These are the activations of a small neural network, seen along a few directions. Each row is one input.
Each table varies a few parts of the input and shows all the possible inputs, shuffled.
Descriptions start from the smaller parts, as in this example, which fits no table here: one of 3 separate values, together with either a single point or one of 11 places around a ring or (one of 4 places along a line, together with one of 5 places around a ring).
Shared parts are said once, and a part with two or three values counts as separate values.
In the rows, zero is written as 128.

Other details of the inputs shift rows strongly along two fixed directions, in all tables alike. That doesn't count.

A family of inputs:
r1: [111 207 115 168 101  88 141  94 143 163 103 124 161]
r2: [ 90 176 133 133 121  91 144  92 126 161  94 132 166]
r3: [231 121 128 154 156 143  77 188 160 116 100  68 137]
r4: [ 90  72 137  99 143 166 163 121 107 119 165 149 132]
r5: [ 83  83 160 112 112 182 155 106  94 107 189 137 117]
r6: [159 159 117 124 118  84  77 116 137 130 103 142 135]
r7: [ 84  90 137 122 140 158 166 130 130 138 148 135 122]
r8: [169  49 145 105 173 188 125 188 133 101 135 106 116]
r9: [129 199 110 144 130  73 127 117 157 173  71 112 173]
r10: [131 181  89 158 102 108 144  87 148 150 103 137 170]
r11: [ 85  94 171 110 127 152 134 128 111  95 173 161  73]
r12: [ 93 121 113 119 109 134 153 111 131 126 148 185 100]
r13: [210 109 120 115 173 123  83 192 121 122  84  49 125]
r14: [ 75 118 119 110  98 115 155 117  98 121 161 149  77]
r15: [225 128 118 140 145 124  83 179 124 111  97  46 126]
r16: [105 117 122 130 112 151 158  95 112 119 166 147 146]
r17: [114 159 117 125 123  92 119  98 125 161  96 131 179]
r18: [ 72 114 153 121 121 142 150 128 126 115 168 166  73]
r19: [137 155 108 144 123  99 110 129 152 147 110 152 113]
r20: [108 177 138 154 107 109 136  91 123 137 117 126 155]
r21: [186  60 141  99 156 164  87 182 129  77 156 134  90]
Description of these inputs: one of 3 separate values, together with either a single point or one of 6 places around a ring.
Question: Changing only the choice among 3 separate values turns r18 into r9. The same change can be made to r19. Which row results?
Answer: r7
Question: List by row number the other rows that have the choice among 3 separate values in common with r16.
Answer: r1, r3, r5, r10, r15, r20
Question: Change only the choice among 3 separate values in r21. List by row number the other rows that result.
Answer: r4, r16
Question: Change only the choice among 3 separate values in r8. List by row number the other rows that result.
Answer: r10, r12
